A small network was shown many inputs. Here are its activations along a few directions, one row for each input.
In each table, some parts of the input vary, and every possible input appears once, in random order.
A made-up example of a description, with smaller parts first: one of 6 places along a line, together with either a single point or one of 9 places along a line or (one of 2 separate values, together with one of 8 places around a ring).
Shared parts are said once, and a part with two or three values counts as separate values.
In the rows, 128 means zero.

Other details of the inputs shift rows strongly along two fixed directions, in all tables alike. That doesn't count.

Table:
r1: [186 175 106  77 104 150 135 124 187 157 136  36 139 117]
r2: [162 161  98 103  78 140 109 153 173 171 182  54  93 100]
r3: [114  35 134 189 141 173 137 159 163 100 162  96 148  85]
r4: [121 222 146 102  80  67 104 125  52 149  91 152 100 170]
r5: [108  73 189 171 193 124 137 141  93 103 110 203 141 135]
r6: [149  27 133 151 177 185 157 110 181  90 136 107 178 107]
r7: [103  82 196 165 211 113 147 103  67  83  60 226 160 163]
r8: [179 175  92  80 114 157 133 131 225 170 129  19 122  91]
r9: [142  27 118 154 188 194 154 120 220 103 131  88 161  80]
r10: [193 155  17  56  88 186 118 101 197 142 218  70 156 133]
r11: [ 51  91 160 200 139  97 142 133  87  94  77 180 130 107]
r12: [102  34 118 166 157 160 146 139 190 119 163 126 122  73]
r13: [154 198 147  81 133 103 105 141 108 170 127 155  83 161]
r14: [ 84  88 202 196 160 103 130 145  30  83 101 213 145 157]
r15: [139 205 152  83 129  78 101 130  80 171 118 182  75 172]
r16: [136 174  96 114  84 130 117 160 188 180 172  64  69  74]
r17: [ 71  66 163 163 152 100 130 113  53  94 119 232 122 168]
r18: [ 83  41 111 188 112 153 149 136 168  96 137  91 150  70]
r19: [128 226 147  86 122  67 119 104  78 156  64 153 105 173]
r20: [118  53 155 202 162 167 144 172 176 107 148  98 146  57]
r21: [169 191 151  76 120 107 107 134  88 162 143 155 101 177]
r22: [130 209 131  72 127  77 119  94  90 157  91 178  81 176]
r23: [ 95  66 183 163 175 113 127 124  48  89 108 230 142 180]
r24: [111  58 163 152 182 134 142  95  85  78  89 194 161 171]
r25: [181 188 114  85 122 145 137 132 200 167 119  40 129  99]
r26: [126  17 121 159 152 171 139 132 174 108 173 118 146  98]
r27: [ 73  78 176 171 164  91 144  92  41  73  57 207 168 175]
r28: [ 89  70 170 169 168 120 148 104  74  73  67 176 176 162]
r29: [159 170  37  97  60 163 104 150 150 147 230  83 131 116]
r30: [156 198 131  70 136  96 116 100 114 160  98 149  96 165]
r31: [ 98  39 103 171 151 165 166 118 214 104 123  73 156  60]
r32: [115 211 131  80  93  67 120  93  65 146  85 155 105 187]
r33: [123  37 130 191 135 180 153 153 188  91 140  63 177  60]
r34: [167 194 118 111  96 139 125 162 190 168 131  42 113  76]
r35: [137 213  73  72  84 108 110  97  67 125 142 153 158 194]
r36: [ 63  74 156 190 129 108 131 135  72  96 126 185 121 131]
r37: [170 149  73  62  96 145 127 100 196 161 162  68 101 123]
r38: [122 226 159 112 106  68  98 148  66 168 109 163  70 153]
r39: [188 150  84  60 108 150 123 102 193 162 157  64 113 128]
r40: [131 225 146 110 101  89 110 146  97 157  87 126  97 139]
r41: [ 93  43  66 186 109 181 139 136 139  67 179 117 204  87]
r42: [108  47 143 199 158 168 140 169 178 108 147  99 137  63]
r43: [125 220 140 111  94  80 110 139  97 161  90 127  93 132]
r44: [143 206  85  71  92 104  93 115  38 139 179 213 121 214]
r45: [163 174  98  99  76 144 118 149 178 159 146  39 116 101]
Each input here is: one of 5 places around a ring, together with either a single point or (one of 2 separate values, together with one of 4 places along a line).
Changing only the place on the ring of 5 turns r12 into r11. The same change can be made to r44. Which row results?
Answer: r41
List by row number the other rows that have the place on the ring of 5 in common with r19.
Answer: r1, r8, r25, r27, r28, r31, r32, r35
Change only the choice among 2 separate values in r43. List by row number the other rows that result.
Answer: r4

Table:
r46: [152  98  81 135 102 180 134 154 231 143 180  26 131  53]
r47: [113  85 138 167 132 144 134 154 162 124 137  98 125  83]
r48: [128 184 158 104 140  88 118 115  73 139  87 177 109 174]
r49: [143 204 135  86 117  96 112 124  97 157 112 147  99 163]
r50: [126  88 154 156 154 143 143 140 172 126 109  94 126  89]
r51: [174 223  98  70  78 121 111 143 167 186 151  62  90 114]
r52: [148 207 150  95 112  96 119 132 124 166  92 105  91 137]
r53: [148 206 154  90 124  92 115 126 103 160  94 138  93 154]
r54: [146  92  89 120 124 168 135 120 172 118 164  92 157 115]
r55: [136  79 108 132 141 159 136 119 149 110 153 125 155 127]
r56: [120  85 114 153 133 153 132 139 155 117 153 115 138 101]
r57: [144  92  84 124 117 169 133 125 168 117 178  94 156 112]
r58: [ 91 173 186 146 132  66 121 131  35 125  71 199 109 166]
r59: [145 218 142  91 100  93 115 137 119 171 103 106  87 138]
r60: [ 91  40 158 175 180 132 148 107  99  77  99 188 163 140]
r61: [146 199 106  79  93 105 112 117 104 154 140 133 107 160]
r62: [119  78 107 146 128 152 131 128 144 112 159 127 140 114]
r63: [135  87 128 148 144 156 144 133 187 123 122  80 142  84]
r64: [119 180 139 100 120  86 117 106  58 130 100 185 119 186]
r65: [ 73  47 146 198 158 133 141 128  90  73 115 183 165 124]
r66: [118  86 144 163 139 143 139 150 165 126 132  99 126  84]
r67: [142 206 148  93 116  92 113 132 100 160 103 141  93 153]
r68: [124  80 112 141 135 151 136 124 150 114 155 125 142 114]
r69: [184 216  87  46  87 125 113 115 167 180 146  69 100 140]
r70: [140  97 113 133 140 158 141 125 184 125 133  84 143  97]
r71: [ 94  50 145 169 166 135 143 113 105  85 114 179 157 135]
r72: [136 206 160 100 116  86 115 138 100 163  95 134  85 148]
r73: [177 223 102  66  85 122 113 139 172 186 139  59  90 117]
r74: [ 80  49 156 189 172 132 148 120  99  76  98 180 166 127]
r75: [157 212  88  67  77 114 102 121  97 154 160 129 112 171]
r76: [178  97  67  98 116 190 137 122 230 138 182  34 153  90]
r77: [114  60 122 156 149 151 137 120 117  91 150 160 163 134]
r78: [ 75 165 191 160 133  59 117 132  11 114  66 221 111 176]
r79: [ 87  36 136 184 158 143 137 119  81  68 138 197 172 145]
r80: [140 204 131  90 110  96 110 128  93 157 125 150  98 160]
r81: [185  98  69  93 120 192 135 125 237 145 188  33 144  88]
r82: [ 74  39 137 190 153 134 141 117  84  69 123 190 167 134]
r83: [123  87 132 156 140 148 137 143 162 122 139 108 134  91]
r84: [100  71 144 178 146 138 136 143 127 103 128 142 140 104]
r85: [ 96 169 161 133 134  77 119 117  31 116  89 213 124 182]
Changing only one part turns r53 into r81. The same change can be made to r73. Which row results?
Answer: r54
Describe the family of inputs behind these rows.
Answer: one of 2 separate values, together with one of 4 places along a line, together with one of 5 places along a line
Change only the choice among 2 separate values in r73. List by row number the other rows that result.
Answer: r67
Start at r55 and move only the place on the line of 5, one step at a time. The first step leads to r71. Which rows follow, in order?
Answer: r49, r67, r72
Change only the place on the line of 5 in r46. List by row number the other rows that result.
Answer: r65, r75, r78, r82

Table:
r86: [129 179 124 101 112 102 117 112  76 129 115 161 128 173]
r87: [122 118 134 142 126 130 125 143 131 130 142 129 117 114]
r88: [153 103 114 123 137 161 137 135 200 140 145  70 128  89]
r89: [104 118 146 139 144 108 127 112  64 103 109 195 142 168]
r90: [ 88  68 141 184 142 134 140 136 117  94 120 147 149 108]
r91: [133  95 123 138 141 151 143 126 175 123 124  89 141  98]
r92: [130  87 132 144 148 149 142 128 166 119 123 105 140 101]
r93: [176 185 115  76 111 131 117 134 174 175 141  77  94 121]
r94: [155 122 100 105 120 153 125 129 166 141 167 100 125 120]
r95: [ 91  67 146 183 146 134 139 138 116  95 123 152 147 109]
r96: [ 95 170 158 139 118  80 117 128  44 120  90 188 120 166]
r97: [151 153 106  95 115 132 119 123 137 144 152 119 120 140]
r98: [102 104 148 162 137 119 128 138 103 114 124 158 128 125]
r99: [131 112 105 123 124 144 131 119 140 120 143 118 144 127]
r100: [160 239 128  64  98  91 112 119 111 173 102 112  95 161]
Changing only one part turns r86 into r94. The same change can be made to r100. Which row results?
Answer: r93
Describe the family of inputs behind these rows.
Answer: one of 3 separate values, together with one of 5 places along a line
Change only the choice among 3 separate values in r88. List by row number the other rows that result.
Answer: r97, r98
Change only the place on the line of 5 in r87. List by row number the other rows that result.
Answer: r90, r95, r96, r98
